A small network was shown many inputs. Here are its activations along a few directions, one row for each input.
Each table varies a few parts of the input and shows all the possible inputs, shuffled.
A made-up example of a description, with smaller parts first: one of 2 separate values, together with either a single point or one of 9 places around a ring or (one of 4 places along a line, together with one of 8 places around a ring).
Shared parts are said once, and a part with two or three values counts as separate values.
(in the rows, 128 means zero)

Other details of the inputs vary at random and push rows far along three fixed directions, the same in every table; ignore that.

Rows:
r1: [ 99 121 125 162 125 116 168 121 112 134 153]
r2: [ 92 124 112 157  55 112 175 157 148 130 134]
r3: [160 139 121 104 189 120  72 170 127 142  88]
r4: [141 103 111 104 105  95 120 158 104 119  96]
r5: [112 155 125 137 127 173 149  82 153 150 157]
r6: [119 147 138 131 119 148 113  47 124  97 141]
r7: [116  98 135 151 107  85 146 166 131 147 130]
r8: [ 83 152 152 133 136 137 168  72 128 137 174]
r9: [140 129 103 105  94 123 139  95  94  94 134]
r10: [126 126 137  91 159 138 110  63 124  82 139]
r11: [118 123 111 110  99 114 147  97  91 117 132]
r12: [ 89 169 127 133 112 168 157  77 143 137 172]
r13: [119 166 155 132 176 140 126 106 144 127 144]
r14: [170 149 126 108 186 121  75 172 128 135  84]
r15: [142 137 138 104 128 157  90  60 131  92 136]
r16: [115 150 106 137 103 125 164 128 107 148 157]
r17: [144  98 142 108 148 123 112 128 114 108 111]
r18: [111 113 126 131 109 140 123 106 122  81 125]
r19: [106 114 108 165  59 118 179 147 153 140 130]
r20: [118 135 132 117 139 146  96  57 128 107 137]
r21: [164 100  98  96 100 106 110 160 108 103 102]
r22: [157 168 146 151 220 165 116 159 151 200 143]
r23: [151 122 134  98 152 159 116  73 107  90 149]
r24: [113  79 107 126  71 124 139 147 128  92 133]
r25: [ 56 122 117 196 100 109 179 185 145 169 152]
r26: [141  76 115 137  90 101 159 128 104 116 115]
r27: [156 141 133  76 167 145  83  91 103 112 109]
r28: [131 124 135  94 135 164 109  56 136 106 115]
r29: [ 79 193 156 154 142 167 156 116 157 187 164]
r30: [140 149 119 153 149  95 120 220 135 170  94]
r31: [164 119 139 105 146 159 123  66 102 108 132]
r32: [164 110 109 102 158  96  77 199 124 130  73]
r33: [167 102 134 104 144 132 102 130 117  86 112]
r34: [ 87 178 160 164 164 148 128 114 155 197 158]
r35: [103 149 138 150 154 131 142  79 120 141 172]
r36: [166 132 149 101 177 139  76  83 121  87 119]
r37: [168 165 150 143 219 162 103 150 147 177 127]
r38: [ 67 191 138 164 158 157 152 110 157 180 161]
r39: [124 118 121 156 146 115 116 206 179 176  88]
r40: [121 157 159 130 148 156 104 100 145 155 143]
r41: [134 107 127 131 109 123 144  87  97  74 130]
r42: [119 182 153 152 186 162 100 142 172 196 155]
r43: [116 172 134 128 132 148 149  93 103 154 157]
r44: [126 135 108 155 100  92 150 173 114 140 112]
r45: [121 140 127 153 124 138 136 129 158 140 111]
r46: [176  81 114 130 117 104 121 147 112  93  87]
r47: [150  78 138  91 104  99 115 156 134  89 102]
r48: [ 95  94 115 122  52 107 156 122 129 101 115]
r49: [164  97 147  95 135 120  92 122 121 101 115]
r50: [ 86 127 113 168  60 104 175 152 144 124 123]
r51: [ 83 156 138 178 134 147 154 169 155 170 160]
r52: [177 111 130 123 201 128  82 165 136 143  89]
r53: [166 117 125 102 145 104  92 207 128 148  83]
r54: [153 152 120  93 137 150 109  75  98  98 133]
r55: [103 150 120 141  87 122 177 114  97 150 156]
r56: [118  86 112 120  65  99 168 130 127  91 148]
r57: [102 107 120 157  57 118 179 145 148 150 126]
r58: [133 155 117 133 128 123 137 150 117 147 132]
r59: [156 114 107 111 160  93  87 203 128 141  80]
r60: [124  81 127 135  69 105 169 129 100 100 134]
r61: [147  82 118 125  79  94 134 132 117  86 128]
r62: [125 124 132 171 135  97 144 214 157 187 146]
r63: [105 125 144 104 144 165 108  73 121 101 139]
r64: [170 117 108 103 149 106  90 210 133 144  92]
r65: [149 114 138  99 138 123 110 132 142  92 122]
r66: [111  97 133 110  88 146 129  97 115  85 135]
Each input here is: one of 6 places around a ring, together with either one of 3 separate values or one of 8 places along a line.
The inputs of r38 and r50 match in every part but the place on the ring of 6. If r59 is changed in the same way as r38 into r50, which row does it become?
Answer: r14
The inputs of r1 and r17 match in every part but the place on the ring of 6. If r35 is changed in the same way as r1 into r17, which row does it become?
Answer: r7
Change only the choice among 3 separate values in r14. List by row number the other rows that result.
Answer: r30, r44
Change only the place on the line of 8 in r56. List by row number the other rows that result.
Answer: r5, r12, r22, r23, r24, r42, r62
Change only the place on the line of 8 in r45. List by row number the other rows that result.
Answer: r6, r13, r18, r36, r41, r46, r50
List by row number the other rows that have the place on the ring of 6 in common with r49.
Answer: r29, r31, r40, r43, r47, r53, r55, r57, r60, r66

Rows:
r67: [124  64  93 138  37  70 173 147  98  91 115]
r68: [101 153 158 160 173 138 116 136 165 173 137]
r69: [116 172 137 136 158 155 145  89 117 152 169]
r70: [101 160 158 127 154 162 119  57 141 133 166]
r71: [ 92 136 126 172  93  93 188 174 120 172 152]
r72: [116 172 136 143 169 158 142  79 119 154 164]
r73: [166 127 131 123 171 121  92 192 142 149 102]
r74: [143 116 127  88 111 130 122  65  90  76 133]
r75: [ 96 128 113 190  92  95 192 171 126 172 148]
r76: [138 162 117 106 167 131  63 197 162 154  72]
r77: [143 171 139 123 177 146  80 203 167 174  93]
r78: [106 131 155 157 169 139 111 140 154 140 139]
r79: [124 162 137 121 155 151 135  79 112 135 162]
r80: [127  66  96 133  31  69 172 155  99  90 119]
r81: [120 160 141 120 147 144 138  82 108 135 159]
r82: [148  90 113 107 107 105 122 128 105  90 104]
r83: [161  59 135  78 149 121  61 178 164  78  61]
r84: [138 120 117  80  90 151 113  47 120  84 127]
r85: [182  74 113  92 134 100  80 175 122  90  68]
r86: [ 98 207 138 138 158 184 133  68 132 155 154]
r87: [ 96 201 118 106 134 169 117  74 130 136 149]
r88: [117 172 134 148 164 159 145  79 117 150 164]
r89: [ 99 116 116 169  81  84 184 165 115 154 137]
r90: [147 112 139  99 110 153 118  50 131  59 135]
r91: [145 153 140 127 185 140  78 184 178 186  89]
r92: [148 112 114  94 107 138 126  66  93  74 137]
r93: [ 99 131 114 182  87  95 191 175 126 171 156]
r94: [ 98 129 109 190  92 100 193 167 125 172 151]
r95: [188  78 112  89 129 105  80 174 123  91  80]
r96: [ 97 128 110 189  92  99 193 172 123 171 147]
r97: [141 108 132  85  98 171 116  49 114  78 137]
r98: [ 92 148 155 141 165 153 134 151 174 165 151]
r99: [188  73 138  98 144 117  65 169 163  75  59]
r100: [144 112 121  97 118 133 122  59  92  75 128]
r101: [122 163 139 120 156 152 135  80 110 134 160]
r102: [131  66  90 133  34  76 171 150 101  91 124]
r103: [139 105 131  93 104 171 116  42 113  77 129]
r104: [ 96 119 119 167  85  88 185 161 112 152 137]
r105: [157 129 143 120 184 114  87 187 138 151  90]
r106: [135 135 168 139 209 138  68 201 178 160 116]
What is each input in this table made of?
Answer: one of 2 separate values, together with either one of 8 places along a line or (one of 3 separate values, together with one of 4 places along a line)
The inputs of r96 and r92 match in every part but the choice among 2 separate values. If r99 is changed in the same way as r96 into r92, which row does it become?
Answer: r90
The inputs of r95 and r94 match in every part but the choice among 2 separate values. If r73 is changed in the same way as r95 into r94, which row does it become?
Answer: r88
Change only the choice among 3 separate values in r100. List by row number the other rows that result.
Answer: r67, r82
